A small network was shown many inputs. Here are its activations along a few directions, one row for each input.
In each table, some parts of the input vary, and every possible input appears once, in random order.
A made-up example of a description, with smaller parts first: one of 4 places along a line, together with either a single point or one of 11 places around a ring or (one of 3 separate values, together with one of 8 places around a ring).
Shared parts are said once, and a part with two or three values counts as separate values.
In the rows, zero is written as 128.

Other details of the inputs shift rows strongly along two fixed directions, in all tables alike. That doesn't count.

Table:
R1: [133  78  73 156  94 141 126  91  78 177 172 128 182  67 113]
R2: [190 122 162 128 111  82 109 128 151  88 163  96  65 210 106]
R3: [182 127 152 141  94  90 117 143 149  72 147 101  49 200 107]
R4: [120 114  80 154 116 131 123  97  97 160 132 130 156 104 127]
R5: [134 178 179  79 169 119 121 146 157 117  69 123 134 149 141]
R6: [ 69 173 167  48 166 156 128 161 140 142  63 156 181  90 142]
R7: [188 108 171 140 122  97 103 129 148  64 153  90  75 194 116]
R8: [139 127 137 196 117 128 161 123 129 135 212 128 116 123 164]
R9: [110 200 191  38 179 114 140 170 185 110  48 163 120 171 136]
R10: [ 32 184 123  54 176 176 141 150 120 176  33 173 201  58 160]
R11: [ 65 166 135  62 180 162 149 152 157 145  41 173 166 102 152]
R12: [117  73  50 182 108 156 126  92  77 166 152 127 160  77 125]
R13: [114  66  52 167 103 156 142 111  84 170 161 153 160  72 108]
R14: [147 109  97 162  98 114 127 105 127 132 142 120 117 149 115]
R15: [117  60  62 157 107 154 129 109  82 175 176 139 162  67 110]
R16: [ 78 220 202  90 192 145 173 147 184 124 115 158 127 110 169]
R17: [189 118 167 153 128  98 103 124 140  67 137  83  70 197 123]
R18: [106  83  46 177  79 147 134 104  84 163 157 131 155  78 116]
R19: [141 122 147 117 113 106 113 145 134 106 144 112  95 153 115]
R20: [189 131 166 158 107  90  95 133 136  70 141  76  66 188 117]
Description of these inputs: either one of 2 separate values or (one of 3 separate values, together with one of 6 places around a ring).
Which other rows does R5 become when the place on the ring of 6 takes its other values? List them by row number.
Answer: R1, R2, R4, R9, R14

Table:
R21: [111 171 152  83 138 105 133 138 171 118 113 137 103 164 120]
R22: [112 140 148  73 159 145 152 140 151 162 114 169 165  94 123]
R23: [ 82 157 136  84 133 144 134 172 125 156 104 160 148  99 139]
R24: [149 177 157 112 155 111 140 122 163 121  85 127 126 167 149]
R25: [145  36  40  99  88 130  73 114  68 154  86 121 166 117  62]
R26: [ 83 142 120  94 178 150 151 132 143 150  96 169 142 110 131]
R27: [ 98 168 129  92 174 138 141 110 141 165  98 143 161 103 143]
R28: [133 102  62 161 104 135 156 104 115 174 144 153 154 104 118]
R29: [117  99 101 145  91 142 131 131  93 154 171 142 150  69  96]
R30: [133 142 195 101 164 135 121 137 150  85 107 120 122 137 146]
R31: [131 124 101 153  95 112 123 125 118 118 163 115  86 136 100]
R32: [140 135 183  92 168 127 139 150 163 104 116 150 114 151 122]
R33: [160 101 128 171 132 118 119 116 110 127 168 111 120 148 143]
R34: [ 84 137 117 105 149 160 154 142 140 130  70 169 149 109 149]
R35: [ 81 125 135  88 156 161 140 159 134 140  99 164 147 104 158]
R36: [120 159 146 108 130 134 140 162 161  93  75 131  97 157 136]
R37: [183 119 141 178 137  92 114  97 137  82 167  86  65 194 122]
R38: [174 140 142 162 101  74 106  98 143  92 175  78  73 193 114]
R39: [ 90 183 130 113 136 142 135 138 120 145  71 143 165 100 144]
R40: [145  99 110 152 123 137 134  94 102 171 174 129 175  76 119]
R41: [182 128 126 164  77  77 128 121 154  90 158 107  71 206 108]
R42: [136 105 113 170 127 127 117  96 116 101 154  99 101 136 134]
R43: [155 104 143 161 107 132 113 123 112 102 164  90 117 115 118]
R44: [170 144 142 170 101  85 101 113 127  80 166  73  59 180 112]
R45: [107 143 151  96 160 132 134 141 164  90  99 136  88 156 137]
R46: [126 142 181  87 139 138 130 168 160  91 109 127 103 135 121]
R47: [123 160 167  81 130 106 129 161 164 126 121 141 114 167 138]
R48: [131 186 161 110 133 104 130 128 159 115  87 125 131 167 143]
R49: [114  84  96 167 120 153 122 113  85 149 158 124 158  86 154]
R50: [112 171 161 106 155 131 119 139 150  94  93 102 100 144 142]
R51: [114 117  97 162  98 137 115 126  76 165 163 120 158  81 135]
R52: [147  48  56 112  98 125  62  97  57 158  78 102 180 107  78]
R53: [123 113 114 157 100 141 119 115  81 153 167 121 166  64 111]
R54: [203 120 153 162 115  83 112 116 140 106 181  84  80 195 138]
R55: [108 141 164  99 182 153 137 128 129 145 105 153 177  91 140]
R56: [ 90 121 152  84 158 165 144 148 139 128 103 165 155  87 134]
R57: [116  97  78 183 113 153 135  96  92 139 129 129 159  91 145]
R58: [121  95 101 137  91 132 136 115 109 166 180 147 165  82  98]
R59: [131 139 166  96 165 124 136 161 158 116 112 149 106 168 146]
R60: [141  95 114 154  94 130 121 150 118 115 164 110  94 136 128]
R61: [ 92 154 116  80 164 140 153 127 153 166 102 164 146 108 128]
R62: [134 151 147 113 159 123 150 144 164 105  83 153 108 173 137]
R63: [ 85 152 146  99 151 160 124 157 121 144  93 130 159  92 163]
R64: [151 122 129 155  97 100 111 117 116 137 176 104 128 146 135]
R65: [111 115  66 167  81 138 141 125  94 155 138 145 144  91 111]
R66: [ 96  95  66 155 104 155 135 120 102 147 152 127 127  81 112]
R67: [198 106 140 150 106  85 124 132 151 107 184 105  65 200 123]
R68: [162 113 110 187 125 118 132  99 116 117 138 116 121 153 134]
R69: [126 108 114 150 101 130 124  99  98 165 176 126 180  77 113]
R70: [125 172 158 120 140 132 128 145 150  92  71 110 113 152 150]
What is each input in this table made of?
Answer: one of 2 separate values, together with either a single point or (one of 4 places along a line, together with one of 6 places around a ring)
Changing only the choice among 2 separate values turns R44 into R31. The same change can be made to R49. Which row results?
Answer: R35
Changing only the choice among 2 separate values turns R62 into R68. The same change can be made to R28. Which row results?
Answer: R24
Which other rows does R21 become when the place on the line of 4 takes its other values? List them by row number.
Answer: R41, R47, R58
Which other rows does R22 become when the choice among 2 separate values takes its other values? List them by row number.
Answer: R40
A walk changes only the place on the ring of 6. It starts at R55 and steps to R40. List the rest of the walk in order.
Answer: R69, R53, R43, R30
Which other rows does R44 become when the place on the ring of 6 takes its other values? List them by row number.
Answer: R27, R37, R38, R42, R50

Table:
R71: [126 167 144 132 120 106 158 143 161 103 139 147  66 179 110]
R72: [130  38  58 184  91 127 120  87  95 140 172 104 122 121  97]
R73: [ 75 142 164  42 146 152 110 149 139 148  73 149 172  71 134]
R74: [169 114 168 100 124 104 110 117 163  96 115 121 107 160 114]
R75: [134 144 162 126 151 112 145 149 172  96 144 132  87 183 175]
R76: [124 152 127 106 153 138 160 124 146 176 151 155 157  76 106]
R77: [151  85  43 195  96 119 142  89 109 173 231 113 104  99  95]
R78: [ 84 144 150 103 135 142 140 143 114 163 165 155 148  81 116]
R79: [122 131 169 132 121 128 133 157 133 116 173 129 127 119 161]
R80: [131  74 109 195  77 121 120 117  85 140 241 132 130  94 117]
R81: [ 73 196 108  85 151 150 175 151 162 171  93 174 139  83 118]
R82: [126 193 203 149 152 120 111 106 133  79 137  76 112 132 165]
R83: [142 153 132  97 102 101 127 133 164  87  88 125  86 180 123]
R84: [184  95 148 142 134 127 117 126 130  86 146 109 104 159 107]
R85: [144 167 149 158 113 129 166 155 176 104 125 118  78 169 165]
R86: [123 131 110 127 129 148 135 149 136  94  92 136 102 144 119]
R87: [129 148 106 147 108 116 118 133 128 133  85 127 122 160 120]
R88: [154  64  32 180  74 112 110  81  83 154 190 106 139 129 112]
R89: [ 65 115  85 115 118 159 151 130 123 150  72 156 162  86 110]
R90: [118 118 134  87 103 127 104 127 114 138 131 121 153  97 122]
R91: [145 119 123 141 129 124 108 113 109 162 116 134 175 121 119]
R92: [142 124 146  91 135 105 107 124 169  97  99 118  82 177 131]
R93: [153 154 174  81 114  97  97 148 139  95 123  97 118 169 126]
R94: [124 100  93 126 148 155 128 122 101 137 117 135 124 118 135]
R95: [123 137 148 138 144 162 171 134 142 169 140 145 171  85 167]
R96: [ 86 142 116  80 180 153 136 140 116 165  59 161 157  92 153]
R97: [119 119 101 128 150 115 122 126 108 157  99 125 140 125 138]
R98: [ 73 180 103  63 135 144 146 146 141 150  44 167 174 115 137]
R99: [151 106 127 132 141 134 127 118  96 147 117 139 149 101 123]
R100: [ 81 115  71 113 100 155 139 119 123 158  84 163 157  75 120]
R101: [137 114 137 116 155 119 114 138 157  83 111 106  88 179 117]
R102: [153 138 187 130 143 102 138 136 162  97 162 155 107 169 134]
R103: [118 121 100  97 127 142 132 110 107 174 114 153 209  85 123]
R104: [133  62  42 204  73 140 132 111  96 118 161 114 117 113  86]
R105: [151  77  34 220  68 107 124 104  69 147 157 112 119 113 104]
R106: [136 127 119 181  92 102 147 133 143  94 173 149  76 171 126]
R107: [ 77 132 113  75 186 178 131 146 131 145  71 159 157 100 144]
R108: [ 65 179  93 180 141 162 157  83 108 142 105 134 170  63 164]
R109: [129  98 130 120 147 147 128 127 128 124 118 134 160 106 105]
R110: [150 176 184  95 138 104 126 156 167 114 164 105  82 140 108]
R111: [162 136 185 136 140 110 148 143 164  95 159 137 114 165 160]
R112: [162 120 150 112 154 140 121 131 123 109 113 136 128 132 125]
R113: [127 155 161 109 156 103 145 135 165 113 149 139  70 185 124]
R114: [112 142  79 139  97 130 130 125 110 147  99 132 150 137 116]
R115: [149 154 141 125 129 109 129 150 137  89  75 126  72 176 129]
R116: [155  66  36 210  70 145 129 104  69 128 168 121 106 109 103]
R117: [138 137 158 113 135 106  98 152 109 126 112 104 131 124 129]
R118: [126  68  70 203  97 120 136  97 100 147 224 147 115 122 128]
R119: [137 113 182 102 120 112 100 144 145  87 123  91 102 154 106]
R120: [ 99 139 108 153 113 141 171 147 140 130 134 162 131 118 162]
R121: [141 118 175 108 133 123  98 157 141  76 129  91 101 151 107]
R122: [ 98 116  93  85 130 137 126 109 127 160 102 144 154 109 137]
R123: [121 132 146 122 144 130 158 120 130 156 164 165 144 111 109]
R124: [185 105 144 119 103  96 113 103 140 103 145 111 113 163 111]
R125: [143 123 155 117 129 124 102 146  98 120 123 112 115 116 127]
R126: [190 112 148 151 130  86 112 121 119 112 131 102 113 162 116]
R127: [ 90 146 154  66 164 174 113 161 105 143  86 147 168  71 142]
R128: [ 74 208 181 109 203 163 152  95 136 140  74 145 198  70 179]
R129: [159 106 175 111 136 110 122 122 158  92 111 110 112 167 103]
R130: [162 120 119 154 123  96  95 116 129 125 125  98 100 191 126]
R131: [147 147 156 145 143 127 150 142 175 116 145 107  83 173 177]
R132: [156 149 178 119 122 100  78 148 129 113 117  93 115 169 123]
R133: [172 152 171 104 137 101 110 129 147 108 107 110 132 191 119]
R134: [ 88 127  76 110 137 147 124 114  99 186 101 141 186 108 133]
R135: [151  84 110 209  73 144 135 122  96 155 229  92 130  85 147]
R136: [153 151 171 104 115 103  90 145 127 106 127  86 121 174 119]
R137: [ 66 169 110 156 177 161 143  75 112 153 113 126 173  71 178]
R138: [ 90 113 125  97 145 178 113 151  94 146 118 140 176  59 125]
Changing only one part turns R119 into R89. The same change can be made to R138. Which row results?
Answer: R86
What is each input in this table made of?
Answer: one of 4 places along a line, together with either a single point or one of 5 places along a line or one of 11 places around a ring
Which other rows does R131 become when the place on the line of 5 takes its other values? List them by row number.
Answer: R75, R77, R113, R118
Which other rows does R105 become when the place on the line of 4 takes its other values? List them by row number.
Answer: R97, R117, R126
